[[124 126 126 127 128 125 127 148 123 136 122 146 143 126 139 131]
 [117 120 122 125 128 120 132 101 130 117 133 132 141 129 108 128]
 [144 139 133 129 130 140 132 107 135 121 136 140 128 129 113 131]
 [120 120 132 132 133 119 131 125 128 125 135 137 127 126 125 133]
 [118 125 123 125 127 123 126 129 130 124 125 135 116 129 121 128]
 [136 131 126 130 128 131 127 127 136 127 124 128 112 129 128 127]
 [119 122 118 134 125 122 127 124 123 126 129 124 113 124 121 124]
 [129 124 117 133 133 123 128 137 142 132 119 132 131 129 136 130]
 [125 124 144 127 130 125 123 136 127 132 120 133 128 128 134 129]
 [133 133 134 128 127 130 127 131 119 129 129 122 118 126 131 127]
 [138 134 116 122 126 134 125 126 106 124 126 128 133 126 127 123]
 [126 127 133 130 128 124 131 134 140 129 126 130 130 126 131 126]] ⇒ 126

[[130 136 128 132 124 131 125 126 124 124 123 131 131 120 123]
 [133 156 128 132 121 142 119 125 117 118 116 140 132 116 106]
 [123 126 124 134 128 129 129 134 139 127 127 137 117 144 131]
 [121 137 145 119 116 140 118 113 140 147 128 142 135 143 128]
 [134 135 118 131 128 125 134 131 129 144 130 133 129 136 137]] ⇒ 128

[[125 131 144 119 130 120 130 129 122 129 122 129 123 147]
 [116 126 134 135 126 138 125 126 120 120 119 125 124 131]
 [118 132 121 136 138 149 143 139 135 123 120 141 121 121]
 [110 100 137 120 124 119 122 125 141 117 124 128 130 151]
 [121 125 141 131 124 132 120 125 117 116 121 129 131 148]
 [114 115 135 132 140 134 146 137 124 119 128 140 135 144]
 [142 137 136 143 133 150 135 138 108 140 134 137 131 132]
 [106 146 132 135 131 135 130 134 128 109 117 135 129 118]
 [130 119 117 120 123 121 119 124 114 132 132 126 131 117]] ⇒ 144

[[128 124 136 135 131 128]
 [121 125 135 116 139 117]
 [135 116 133 120 144 129]
 [122 129 111 144 143 129]
 [126 129 115 116 138 124]
 [124 129 127 151 130 132]
 [117 132 109 133 143 123]] ⇒ 136

[[136 132 129 149 127 123 131 131 126 142 133 112 128 118]
 [130 135 129 127 119 116 126 139 133 122 124 116 131 112]
 [125 109 137  99 115 146 112 114 135 126 127 137 123 134]
 [123 119 118 119 130 123 141 108 108 136 106 128 109 131]
 [132 134 121 129 120 124 129 120 116 145 117 115 118 112]
 [128 134 131 127 116 129 128 124 122 142 126 114 126 106]
 [128 129 149 150 120 151 134 123 132 155 145 121 137 118]] ⇒ 129

[[132 134 126 122 121 126 128 126 133 140 130 125 132 115]
 [125 130 129 134 127 127 128 129 125 126 127 128 130 137]
 [133 132 124 117 117 126 128 124 131 129 130 125 134 118]
 [134 134 129 131 117 126 128 129 132 137 131 125 136 120]
 [131 132 127 124 129 131 128 126 127 130 129 125 128 129]
 [123 129 130 135 134 129 127 129 134 120 126 128 124 106]
 [131 134 125 116 120 129 127 124 131 137 130 125 132 118]
 [119 131 130 137 114 125 126 130 134 121 127 130 133 106]
 [114 131 124 116 127 128 125 123 131 130 124 131 126 112]
 [121 129 127 127 130 129 127 126 129 118 126 128 124 119]
 [118 129 130 137 119 126 127 129 126 115 126 130 132 128]] ⇒ 126

[[137 134 134 124 124 113 136 128]
 [137 125 128 131 123 141 119 135]
 [123 130 119 114 113 128 118 128]
 [129 144 138  99 116 113 125 121]
 [128 127 121 123 117 126 124 130]
 [128 126 123 124 130 130 127 129]
 [120 128 119 119 136 124 133 125]
 [124 128 121 122 133 128 129 128]
 [133 125 127 127 124 137 122 131]
 [137 123 131 130 120 141 121 131]
 [133 124 129 127 123 137 124 130]
 [139 124 130 132 120 143 118 134]] ⇒ 134
---
[[114 148 141 114 106 113]
 [116 156 137 114 105 112]
 [122 156 135 120 112 115]] -> 135

[[103 153 139 124]
 [135 112 106 149]
 [151 148 120 152]] -> 120

[[125 120 135 132 128 146]
 [102 140 132 125 112 127]
 [128 140 143 146 142 126]] -> 143

[[141 125 115 118]
 [137 115 155 122]
 [151 123 146 137]] -> 146

[[109 141 122 148]
 [136 102 115 136]
 [136 103 115 136]] -> 115

[[123 119 118 132 115]
 [114 126 113 131 116]
 [112 119 101 146 101]] -> 101

[[144 146 109 135 125 112]
 [150 157 106 139 122 105]
 [149 157 107 137 120 106]] -> 107

[[137 141 135 132 120 141]
 [155 125 135 132 151 128]
 [109 107 132 146 143 101]] -> 132
